A small network was shown many inputs. Here are its activations along a few directions, one row for each input.
Each table varies a few parts of the input and shows all the possible inputs, shuffled.
A made-up example of a description, with smaller parts first: one of 6 places along a line, together with either a single point or one of 9 places along a line or (one of 3 separate values, together with one of 5 places around a ring).
Shared parts are said once, and a part with two or three values counts as separate values.
In the rows, zero is written as 128.

Other details of the inputs vary at random and push rows far along two fixed directions, the same in every table; ignore that.

Table:
R1: [119 123 125 138 125 126 130 125 130 142 141]
R2: [131 129 129 135 105 114 171 128 134  95 175]
R3: [119 107 107 147 143 145  96 131 137 164 147]
R4: [154 123 126 135 109 115 159 128 127 101 153]
R5: [147  87  97 179 148 152  76 135 131 195 136]
R6: [153 118  90 177 104 153 144 138 158 146 219]
R7: [139 133 126 130 120 117 166 112 147  92 170]
R8: [152 121 128 142 110 119 156 132 127 103 153]
R9: [129 124 125 135 111 116 161 125 133 109 169]
R10: [134 114 113 154 123 127 139 119 142 130 174]
R11: [101 152 141  87 134 120 135 122 124 102 105]
R12: [134 128 130 141 113 115 161 118 139 112 168]
R13: [164 111 117 151 127 127 137 126 142 123 158]
R14: [162 143 121 127  95 137 170 137 141  95 162]
R15: [114 127 131 113 155 143  70 135 116 170  62]
R16: [124 147 149  94 118 113 144 132 111 102  88]
R17: [109 128 132 119 153 145  74 142 109 167  64]
R18: [127 150 150  95 122 115 141 125 115 101  87]
R19: [121 149 153  97 118 114 144 136 110  99  87]
R20: [146  94 108 176 145 148  84 132 129 191 129]
R21: [122 108 108 152 145 145  94 127 141 168 145]
R22: [132 114 112 153 126 131 137 128 140 124 175]
R23: [107 155 148  87 136 120 136 116 132 101 104]
R24: [132 129 127 133 113 116 160 117 137 105 166]
R25: [157 124 126 137 114 117 157 123 134 100 151]
R26: [132 113 115 152 120 127 141 126 135 132 175]
R27: [156 123 121 132 117 119 156 128 133  96 154]
R28: [127 148 151  96 118 112 144 127 116 103  87]
R29: [ 98 153 150  95 125 118 140 127 117 103 106]
R30: [115 133 143 116 147 137  84 131 109 168  59]
R31: [104 148 146 106 132 122 128 119 123 125 103]
R32: [133  97 116 168 146 149  72 138 120 208 104]
R33: [120 124 120 133 136 132 121 121 137 136 140]
R34: [100 155 146  85 133 122 135 128 125  95 104]
R35: [142  87 100 176 148 156  73 146 129 191 136]
R36: [125 148 145  93 125 116 140 128 115  98  91]
R37: [126 148 143  86 130 119 134 130 120  95  91]
R38: [ 80 140 138 107 150 140  85 133 111 160  74]
R39: [118 155 153  88 124 116 141 131 111  90  80]
R40: [122 126 125 139 133 129 126 118 136 139 142]
R41: [131 113 111 150 123 128 139 124 137 130 175]
R42: [118 128 134 121 156 142  76 131 115 172  64]
Each input here is: one of 2 separate values, together with either a single point or (one of 4 places along a line, together with one of 5 places along a line).
The inputs of R14 and R6 match in every part but the choice among 2 separate values. If R18 is changed in the same way as R14 into R6, which row does it become? -> R24
The inputs of R29 and R8 match in every part but the choice among 2 separate values. If R2 is changed in the same way as R29 into R8, which row does it become? -> R19
Start at R3 and move only the place on the line of 5, one step at a time. The first step leads to R11. Which rows follow, in order? -> R41, R26, R9
Which other rows does R3 become when the choice among 2 separate values takes its other values? List them by row number. -> R37

Table:
R43: [144 124 148  63 107  97 157 137 122  82 100]
R44: [121  98 112 116 164 140  58 154  95 182  62]
R45: [164 147 146 121 142 103 156 119 128  43 101]
R46: [153  97 121 174 133 130 137 113 184 136 218]
R47: [191 198 134  73  73 160 176 168 133  63 100]
R48: [118 105  91 136 136 130 122 137 142 128 189]
R49: [129 152 160 118 116 112 158 144  88  55  91]
R50: [144 112 106 184 146 138 133 110 167  93 205]
R51: [ 52 141 126 142 139 149  78 121 110 220  81]
R52: [125 111 116 190 120 132 156 144 138 125 220]
R53: [203  92 109 192 129 117 143 123 160 106 177]
R54: [111 168 158  94 158 114 155 112 147  67 120]
R55: [157  91 139 173  97 121 136 152 128 148 150]
R56: [141 138 142  60 104  96 158 117 104  85  96]
R57: [109 171 140 100 136 113 165  78 148 102 120]
R58: [ 70 136 137 145 133 144  82 134 114 202 112]
R59: [ 60 161 174  88 123 120 130 144 124 128  90]
R60: [106 123 132 151 133 140  79 130  87 218  51]
R61: [128 200 113  87 102 195 122 166 150 131 113]
R62: [ 85 103  91 132 165 157  68 139 119 156 137]
R63: [150 155 153  96 135 110 153  89 118 114  71]
R64: [140  85  94 143 150 142  79 147 101 143 110]
R65: [ 77 171 162 102 123 120 156 134 109  55 123]
R66: [137 142 130  63 106  99 170 105 101  91  89]
R67: [153 114 113 172 127 127 145  94 172 135 212]
R68: [181  94 119 200  87 115 169 129 122 137 202]
R69: [ 70 120 111  99 153 145  54 126 118 203  94]
R70: [135  84  94 147 116 126 140 134 163 139 228]
R71: [132 148 168 111 117 109 171 146  92  75  94]
R72: [156 106 127 156 152 134  69 113 129 200  87]
R73: [ 73 120  95 106 143 140  89 112 125 192 108]
R74: [183  91 134 164 131 121 128 125 158 139 145]
The inputs of R44 and R48 match in every part but one. If R68 is changed in the same way as R44 into R48, which row does it become? -> R58
What is each input in this table made of? -> one of 2 separate values, together with either a single point or (one of 3 separate values, together with one of 5 places along a line)
Which other rows does R55 become when the choice among 2 separate values takes its other values? List them by row number. -> R59

Table:
R75: [156 173 169  84 100 103 155 127 119  76  53]
R76: [ 84 216 165  39 127 159 110 145 136  69  54]
R77: [103 133 114 128 155 131  94  94 108 172  73]
R78: [104 145 133 108 108 102 191 132  95  73 140]
R79: [118 120 149  97 174 120  95 104 142 121  99]
R80: [143 115 147 157  88  81 181 124 147  95 181]
R81: [106 147 172  79 117  95 171 131 125  86  77]
R82: [157 121  91 195 100 196 101 152 160 201 177]
R83: [150  74  88 188 161 145 119 117 133 196 167]
R84: [103 186 141  83  97 128 193  94 164  84 164]
R85: [172  83  88 208 129 157  68 140 134 156 168]
R86: [152 113 123 129 155 113 141 105 150 116 155]
R87: [150 121 133 160 105 140  81 138 105 177  95]
R88: [105 102 117 151 140 139 101 104 105 181 126]
R89: [169  91  51  64  81 101 185 107 161  87 234]
R90: [ 84 109  76  39 118 134  60 168 116 189  94]
R91: [ 94 126 138 109 145 129 145 148 108 129  85]
R92: [ 60 165 176  70 115 100 136 137  75 112  70]
R93: [153  91  85 194 142 127 119  95 144 147 204]
R94: [ 92 125 131 131 162 117  77 137 128 151  78]
R95: [122  68  97 190 159 151 103 157 133 175 178]
R96: [115  98 112 151 154 137 101 106 123 131 174]
R97: [155 126 136 143  87  83 191  84 137  86 201]
R98: [ 81 152 162  67 166 114 106 144 114 115  39]
R99: [ 68 122 134 129 131 134  95 141  85 170  86]
R100: [147  75  93 190 148 138 116 148 141 195 155]
R101: [105  80 124 168 139 144 109 152 122 183 129]
R102: [139  82  90 205 141 129 108 136 142 188 154]
R103: [125 155 131 133  87 129 186 102 169 112 229]
R104: [158 139 131 106 152 145  98 149 109 158  34]
R105: [ 60 197 141  71 131 143 143 143 145  94 122]
R106: [154 168 179  89  99  99 141 129 114  94  62]
R107: [122 132 145 126 119 146  82 149  78 173  72]
R108: [136  97 132 147 140 113 133 140 155 101 175]
R109: [ 61 150 186  70 136 109 118 145  90 134  43]
R110: [142 105 113 140 166 130 111 110 134 184 106]
R111: [166 120 113 158 149 136  77 142 130 156  93]
R112: [100 199 161  70 105 166  90 149 120 164  53]
R113: [177 146 141 103 115 125 199 143 116  65 110]
R114: [121 149 153  80 162 148  94 156  97 129  29]
R115: [112  77  91 202 138 138  72 134 136 163 187]
R116: [164 156 127 109 101 125 190 139  93  63 119]
R117: [205  79  90 197 150 158  91 156 144 175 159]
R118: [109 130 144 110 167 109  86  93 145 114  96]
R119: [153 129 106 162  84  88 226 117 136  50 210]
R120: [ 95 116 162 114 144 123  82 150 112 194  70]
R121: [114  92 126 138 179 146  83 116 136 152 130]
R122: [ 77 153 103 140 138 175 109 151 144 190 136]
R123: [126 105 128 154 143 114  95  96 138 182 105]
R124: [196  75 103 196 109 153 140 150 138 151 174]
R125: [126 159 104 137 130 190  91 156 146 160 127]
R126: [152 118 118 164 109 148  87 137 110 169  88]
R127: [130 120 123 163  83  98 184 118 134  80 182]
R128: [119 142 158 115 100  78 179 118 138  74 116]
R129: [ 95 156 169  75 113  97 157  98  92  98 110]
R130: [178 124 108 161 139 139  94 143 122 172  77]
R131: [ 68 128 123 122 155 139  85 149  87 151  98]
R132: [ 71 177 158  45 160 112 125 103  86  85  58]
R133: [108 180 157  55 139 132 122 143  76  77  33]
R134: [143 150 171  99 104  71 183  84 141  76 139]
R135: [145  72  93 184 173 147 101 119 141 183 179]
R136: [182 139 155  99 126 118 155 139 142  52 125]
R137: [108 108 113 152 160 134  66  95 133 150 130]
R138: [175 130  71 193 103 189 141 153 162 164 199]
R139: [104 128 157  94 129 108 172 140 135  43 148]
R140: [158 107 113 166 103 153 116 146 101 151 133]
R141: [151 127 149 113 140 148  79 150 113 183  37]
R142: [186  96  75 212 122 156  99 140 118 184 143]
R143: [106 150 131  95 137 115 163  97  98 102 109]
R144: [ 51 170 149 108 126 160  83 153 126 206 105]
R145: [ 95 129 131 130 139 125  87  93 113 174  74]
R146: [136 109 142 119 165 159  76 158 114 142  74]
R147: [143 154 123 119 132 135 103 137 106 110  77]
R148: [173 108 136 136 111  96 196  92 157  97 185]
R149: [ 53 164 131  98 144 160  98 146 154 129 135]
R150: [ 68 145 154  84 134 114 129 137  99  67 114]
R151: [150 123 123 137 124 138 125 141 108  80 149]
R152: [185 129 118 145 109  76 223  82 161  54 200]
R153: [116 109 101 172 131 122 116 134 128 133 169]
R154: [144  87 132 153 144 123  98 109 135 209 141]
R155: [182 129  82  28  63 117 174 155 133  60 142]
R156: [118 178 114 108 114 138 194  98 161  96 182]
R157: [201 114 122 165 112 113 152 128 158  60 180]
R158: [146 131 138 155  63  72 216 116 133  55 224]
R159: [118  97 140 139 144 130 105 114 118 190 123]
R160: [ 88 149 164  83 137  88 133 123 138  54  88]
R161: [ 63 201 156  72  99 132 165 137 139  97 108]
R162: [192 108 148 148  85 122 190 143 130  88 179]
R163: [227 120 151 141  69 101 219 133 150  61 206]
R164: [167 119 116 148 135  88 170  86 163  77 190]
R165: [101 185 124  86 132 138 168 105 164  82 173]
R166: [143  66 107 187 147 144 113 114 140 199 170]
R167: [ 79 137 112 130 160 178  73 113 169 168 159]
The inputs of R106 and R80 match in every part but one. If R114 is changed in the same way as R106 into R80, which row does it become? -> R95
The inputs of R157 and R160 match in every part but one. If R162 is changed in the same way as R157 into R160, which row does it become? -> R109
The inputs of R88 and R99 match in every part but one. If R145 is changed in the same way as R88 into R99, which row does it become? -> R127
What is each input in this table made of? -> one of 3 separate values, together with either a single point or (one of 5 places along a line, together with either a single point or one of 5 places around a ring)
Which other rows does R83 become when the place on the line of 5 takes its other values? List them by row number. -> R121, R135, R159, R166
Start at R91 and move only the place on the ring of 5, one step at a time. The first step leads to R78. Which rows follow, in order? -> R119, R102, R100
Which other rows does R138 become when the place on the line of 5 takes its other values? List them by row number. -> R76, R82, R112, R125
Which other rows does R95 become when the place on the ring of 5 takes its other values? List them by row number. -> R94, R98, R131, R153

Table:
R168: [117 108 108 160 140 142  89 109 142 214 136]
R169: [133 116  79 151 139 174  68 124 140 194 137]
R170: [119 168 150  95 140 130 157 120 131  89 115]
R171: [118 155 161 120 112 100 172 111 143  76 137]
R172: [ 66 114 136 128 149 137  64 143  88 186  83]
R173: [163 122  98 163 120 156 154 126 157 101 200]
R174: [158 119 102 170 115 142 143 139 161  95 197]
R175: [100 134 137  89 108  97 180 129 121  87 144]
R176: [195  81 112 184  94 113 165 135 106 119 158]
R177: [122 104 103 152 141 169  57 153 130 182 132]
R178: [171  89 125 184 135 137  84 145 109 212  87]
R179: [146 105 143  87 179  78 127  78 135  61  91]
R180: [ 56 195 195   4 129  97 140 118 109  97  10]
R181: [117 106 124 179 154 155  88 119 137 206 132]
R182: [165 141 137 103 122 143 103 158 100 129  39]
R183: [121 164 153 101 124 112 160 132 142  68 128]
R184: [ 94 122 129 155 144 120 107 138 114 144 131]
R185: [ 97 123 121 154 144 139 119 124 112 150 130]
R186: [191 146 148 113 102 105 167 142 113  73 102]
R187: [152 109 117 156 109 130 149 137 139 114 201]
R188: [150 106 105 139 116 126 161 139 155 124 199]
R189: [ 68 167 135  71 162 155  48 122 108 194  19]
R190: [107 153 126 105 107 102 178  98 119  81 151]
R191: [154 107  93 136 111 140 151 141 161 118 198]
R192: [119 145 165 102 105 100 168 116 128  85 144]
What is each input in this table made of? -> either a single point or (one of 4 places along a line, together with either a single point or one of 5 places around a ring)
